Each row below holds a small network's activations on one input, seen along a few directions.
Each table varies a few parts of the input and shows all the possible inputs, shuffled.
A made-up example of a description, with smaller parts first: line(4) and (point or ring(9) or (values(3) and ring(8))).
Shared parts are said once, and a part with two or three values counts as separate values.

Table:
R1: [-1.01  0.36 -0.38 -0.66  1.20 -1.98 -1.70  0.82  1.79 -2.58  1.50 -0.61
 -0.62 -1.00]
R2: [-0.96  0.47 -0.41 -0.85  1.03 -2.32 -1.54  0.75  1.63 -2.13  1.18 -0.69
 -0.13 -1.09]
R3: [ 1.18 -2.72 -2.67 -2.10  0.20  4.09  3.66  1.22  0.71  0.02 -2.59 -2.24
 -0.26  3.10]
R4: [ 1.23 -2.57 -2.73 -2.27  0.06  3.79  3.83  1.17  0.55  0.38 -2.95 -2.35
  0.22  3.01]
R5: [-1.70 -1.48 -1.11 -1.49  1.65  2.10  3.14  1.72  1.47 -3.80 -3.28  0.16
 -0.59  1.39]
R6: [ 0.97  2.05  1.98  3.40 -1.16 -2.66 -2.23 -1.93 -2.55  3.81  2.24  1.16
  1.36 -1.81]
R7: [-2.27 -0.35 -3.44 -2.22  2.83  0.60  1.53  2.99  2.43 -6.68 -0.15 -1.83
 -0.70 -0.63]
R8: [-1.76 -1.58 -1.08 -1.31  1.79  2.39  2.95  1.78  1.64 -4.20 -2.93  0.28
 -1.09  1.49]
R9: [ 0.95  1.92  2.05  3.61 -1.00 -2.33 -2.35 -1.87 -2.39  3.39  2.55  1.26
  0.88 -1.72]
R10: [-2.19 -0.25 -3.45 -2.40  2.67  0.27  1.71  2.93  2.26 -6.25 -0.47 -1.92
 -0.20 -0.73]
R11: [ 2.77  2.15  5.56  3.04 -4.71 -2.13 -4.44 -4.83 -3.84  9.22  2.31  3.34
  0.78 -1.05]
R12: [ 2.79  2.00  5.67  3.25 -4.57 -1.81 -4.55 -4.77 -3.68  8.83  2.59  3.45
  0.34 -0.95]
Changing only one part turns R8 into R5. The same change can be made to R9. Which row results? -> R6
What do these inputs look like to the network? -> values(2) and line(6)
Change only the values(2) part in R11. List by row number the other rows that result. -> R12

Table:
R13: [-0.33 -1.89 -0.43 -1.10  0.11  2.22  2.07  0.43  0.60  0.05 -1.94  0.23
 -0.58  1.97]
R14: [ 0.39 -1.37 -1.41 -2.14 -0.16  2.32  0.98  0.58  0.86 -0.47 -1.37 -1.24
 -0.49  1.44]
R15: [ 1.46 -1.25 -3.20 -2.63  0.21  1.23  1.30  1.56  1.21 -0.49 -0.03 -3.44
  0.39  0.92]
R16: [ 1.26 -0.79 -3.73 -1.27  0.79  1.29  2.44  1.71  0.25 -0.81 -0.04 -3.42
  1.21  0.47]
R17: [ 0.77  0.47  2.12  0.45 -1.60 -0.62 -1.82 -1.28 -0.51  1.85  0.84  1.22
 -0.05 -0.26]
R18: [ 0.80  1.12  0.82  1.81 -0.43 -1.43 -1.51 -1.14 -0.75  2.05  1.46  0.03
  0.41 -0.95]
R19: [ 0.43 -0.14  2.94 -0.02 -1.28  0.28 -0.70 -1.34 -0.44  1.25 -0.49  2.00
 -0.73 -0.03]
R20: [ 1.26 -1.58 -3.32 -1.80  0.84  0.61  1.81  1.57  1.11 -0.25 -0.16 -3.60
  1.00  1.21]
R21: [ 0.12 -1.70 -1.44 -1.31  0.53  1.73  1.48  0.63  0.75 -0.12 -1.50 -1.43
  0.09  1.65]
R22: [-0.47 -0.43  1.22  0.60 -0.16  1.50  1.54 -0.39 -0.34  0.16 -2.67  1.64
 -0.58  1.62]
R23: [ 0.85  1.73 -0.75  1.08 -0.75 -1.84 -1.97 -0.77 -1.75  2.36  3.10 -0.82
  1.08 -1.88]
R24: [-3.42  1.20 -0.51 -0.33  3.12 -3.57 -1.56  1.90  2.64 -6.39  1.32  0.35
 -0.51 -2.59]
R25: [ 0.38 -1.33 -1.65 -0.52  0.77  2.04  1.80  0.74  0.35 -0.56 -1.36 -1.62
 -0.15  1.55]
R26: [-3.09  1.59 -0.58 -1.18  2.62 -2.81 -1.85  1.98  2.70 -6.76  1.35  0.61
 -1.13 -2.32]
R27: [ 0.65  0.79  1.13  0.99 -0.67 -1.73 -1.72 -1.15 -0.39  2.45  1.34  0.07
  0.55 -0.76]
R28: [ 1.26  1.21  0.11 -0.19 -1.46 -1.89 -3.04 -1.03 -0.64  2.41  3.29 -1.06
  0.28 -1.14]
R29: [ 0.07 -0.30  2.73  0.93 -0.68 -0.37 -0.33 -1.11 -0.63  1.68 -0.79  2.01
 -0.25  0.12]
R30: [ 0.39  1.02  1.32  1.73 -0.96 -0.46 -0.77 -1.02 -1.60  1.68  0.68  1.55
  0.80 -0.76]
R31: [ 1.11  1.42 -0.53  1.57 -0.54 -2.46 -2.43 -0.91 -1.20  2.47  3.05 -1.08
  0.58 -1.34]
R32: [-0.73 -0.13  1.06  0.26 -0.49  1.90  1.93 -0.37 -0.96  0.01 -2.77  1.90
 -0.23  1.05]
R33: [-3.36  1.46 -0.44  0.37  3.20 -3.10 -1.39  2.05  2.14 -6.74  1.67  0.26
 -0.63 -2.66]
R34: [ 0.61  0.74  1.52  2.21 -0.75 -1.04 -1.25 -1.01 -1.04  1.85  0.62  1.24
  0.30 -0.27]
R35: [ 0.54  1.39  0.63  1.31 -0.66 -0.83 -1.09 -0.99 -1.34  1.94  1.51  0.28
  0.86 -1.48]
R36: [ 0.43  0.36  1.87  1.41 -0.96 -1.34 -1.40 -1.04 -0.71  2.27  0.49  1.24
  0.41 -0.15]
R37: [ 0.98  0.89  1.40  0.07 -1.38 -0.91 -2.19 -1.23 -0.17  1.99  1.68  0.08
  0.03 -0.78]
R38: [ 0.05  0.37  2.27  1.27 -0.70  0.46  0.30 -1.06 -1.57  1.05 -0.64  2.30
  0.10 -0.45]
R39: [-0.05 -1.50 -0.47 -1.96 -0.48  2.67  1.67  0.27  0.73 -0.20 -1.89  0.40
 -1.14  1.65]
R40: [-0.37 -0.55  1.45 -1.08 -1.02  1.71  0.94 -0.73  0.17  0.25 -2.71  1.86
 -0.95  1.44]
R41: [ 0.00 -1.49 -0.65 -0.30  0.30  2.55  2.35  0.52  0.29 -0.47 -1.70  0.12
 -0.72  1.99]
R42: [ 0.26  0.11  2.42  1.73 -0.47 -0.06 -0.18 -1.02 -0.98  1.24 -0.63  2.00
 -0.36  0.06]
R43: [ 0.08 -0.96 -1.76 -0.81  0.44  2.46  2.08  0.90 -0.21 -0.68 -1.41 -1.36
  0.23  0.92]
R44: [ 0.95  1.10 -0.17  0.71 -0.78 -2.74 -2.65 -0.92 -0.86  2.83  2.97 -1.07
  0.79 -1.08]
R45: [-0.26 -1.10 -0.75 -0.58 -0.03  2.92  2.69  0.59 -0.26 -0.59 -1.76  0.44
 -0.33  1.39]
R46: [-0.71 -0.87  1.45 -0.19 -0.41  1.18  1.29 -0.49  0.00  0.63 -2.86  1.73
 -0.46  1.64]
R47: [-3.86  1.61 -1.08 -0.08  2.82 -2.76 -1.00  1.97  1.77 -7.23  1.42  0.31
 -0.53 -3.29]
R48: [ 1.54 -1.21 -3.59 -0.98  1.06  0.89  2.18  1.61  0.75 -0.72 -0.06 -3.75
  0.74  1.10]
Changing only one part turns R13 into R41. The same change can be made to R24. Which row results? -> R33
What do these inputs look like to the network? -> line(4) and (point or line(8))
Change only the line(4) part in R28. List by row number the other rows that result. -> R23, R31, R44
Which other rows agree with R30 in the line(4) part? List them by row number. -> R16, R23, R32, R35, R38, R43, R45, R47

Table:
R49: [ 0.28  0.23  0.37  0.38 -0.30 -0.36 -0.50 -0.37 -0.30  0.76  0.43  0.14
  0.10 -0.18]
R50: [ 0.30  0.11  0.39  0.35 -0.38 -0.03 -0.16 -0.39 -0.41  0.87  0.06  0.24
  0.13  0.02]
R51: [ 0.17  0.32  0.42  0.30 -0.30 -0.48 -0.59 -0.36 -0.26  0.63  0.44  0.21
  0.10 -0.29]
R52: [ 0.10  0.38  0.45  0.38 -0.28 -0.40 -0.56 -0.36 -0.33  0.51  0.46  0.31
  0.06 -0.36]
R53: [ 0.23  0.16  0.44  0.42 -0.27 -0.30 -0.39 -0.37 -0.29  0.73  0.26  0.22
  0.08 -0.08]
R54: [ 0.29  0.07  0.54  0.27 -0.45  0.00 -0.26 -0.45 -0.35  0.90  0.04  0.35
  0.02  0.08]
R55: [ 0.33  0.14  0.48  0.23 -0.48 -0.06 -0.37 -0.45 -0.36  0.92  0.20  0.26
  0.04 -0.02]
R56: [ 0.12  0.25  0.50  0.34 -0.27 -0.42 -0.47 -0.36 -0.24  0.60  0.27  0.30
  0.08 -0.20]
R57: [-2.21 -2.13 -4.45 -3.40  3.40  2.50  4.01  3.86  3.29 -7.30 -2.68 -2.58
 -0.80  1.37]
R58: [ 0.05  0.31  0.52  0.42 -0.25 -0.34 -0.45 -0.35 -0.31  0.48  0.29  0.40
  0.04 -0.26]
R59: [ 0.34  0.18  0.33  0.31 -0.41 -0.10 -0.28 -0.39 -0.43  0.89  0.23  0.15
  0.15 -0.08]
What do these inputs look like to the network? -> point or (values(2) and line(5))
Change only the values(2) part in R54. List by row number the other rows that result. -> R55

Table:
R60: [-3.60 -0.21  0.36 -0.84  2.60 -0.28  0.93  1.91  2.45 -6.69 -1.78  1.91
 -1.53 -0.44]
R61: [-1.73  1.07 -1.17 -1.04  1.80 -2.53 -1.54  1.50  2.02 -4.36  1.65 -0.88
 -0.28 -1.94]
R62: [ 1.90  1.34 -0.32  1.69 -0.72 -2.45 -2.39 -0.91 -1.30  3.10  3.49 -1.62
  1.35 -1.60]
R63: [ 2.00  1.22 -0.55  0.92 -0.82 -2.81 -3.02 -0.83 -0.70  3.02  3.98 -2.12
  1.10 -1.58]
R64: [ 1.85  0.54  2.79  1.90 -2.72  0.75 -0.70 -2.53 -2.70  5.28  0.02  2.07
  0.41  0.38]
R65: [ 2.40  1.09  1.77  2.53 -2.38 -1.09 -1.84 -2.47 -2.74  6.14  1.68  0.53
  1.17 -0.25]
R66: [-0.63  1.37 -1.42  0.26  1.10 -2.63 -1.62  0.77  0.32 -1.64  2.69 -1.37
  0.72 -2.27]
R67: [-2.77  0.68 -0.32  0.00  2.18 -0.86  0.08  1.39  1.34 -5.05 -0.20  0.84
 -0.76 -1.31]
R68: [-2.75  0.51 -0.57 -0.78  2.21 -1.11 -0.41  1.62  2.06 -5.51  0.18  0.48
 -1.08 -1.26]
R69: [ 2.53  0.94  1.67  1.77 -2.57 -1.37 -2.46 -2.49 -2.22  6.22  2.09  0.15
  0.90 -0.18]
R70: [-0.59  1.28 -1.73 -0.56  1.08 -3.01 -2.21  0.95  1.03 -1.94  3.24 -1.87
  0.47 -2.29]
R71: [-1.77  1.18 -0.88 -0.24  1.78 -2.19 -0.99  1.27  1.28 -3.98  1.16 -0.44
 -0.01 -1.95]
R72: [ 1.04 -5.13 -6.58 -5.31  1.62  7.33  7.49  3.65  2.53 -2.81 -5.33 -5.21
 -0.29  5.39]
R73: [ 1.17 -4.80 -6.22 -4.45  1.54  7.26  7.86  3.42  1.84 -2.40 -5.39 -4.67
 -0.07  5.17]
R74: [ 1.39 -0.82  4.96  1.17 -3.28  2.22  0.10 -3.21 -2.11  5.82 -2.76  4.02
 -0.67  2.19]
R75: [ 1.97  0.35  2.77  1.18 -2.90  0.60 -1.27 -2.57 -2.22  5.33  0.29  1.76
  0.09  0.50]
R76: [-3.60 -0.02  0.58 -0.07  2.54 -0.08  1.37  1.66  1.72 -6.18 -2.08  2.21
 -1.20 -0.52]
R77: [ 1.20 -0.58  4.86  1.88 -3.07  2.26  0.62 -3.13 -2.60  5.66 -2.93  4.21
 -0.32  1.96]
What do these inputs look like to the network? -> values(2) and (point or line(8))
Changing only the values(2) part turns R76 into R60. The same change can be made to R71. Which row results? -> R61
Change only the values(2) part in R68. List by row number the other rows that result. -> R67
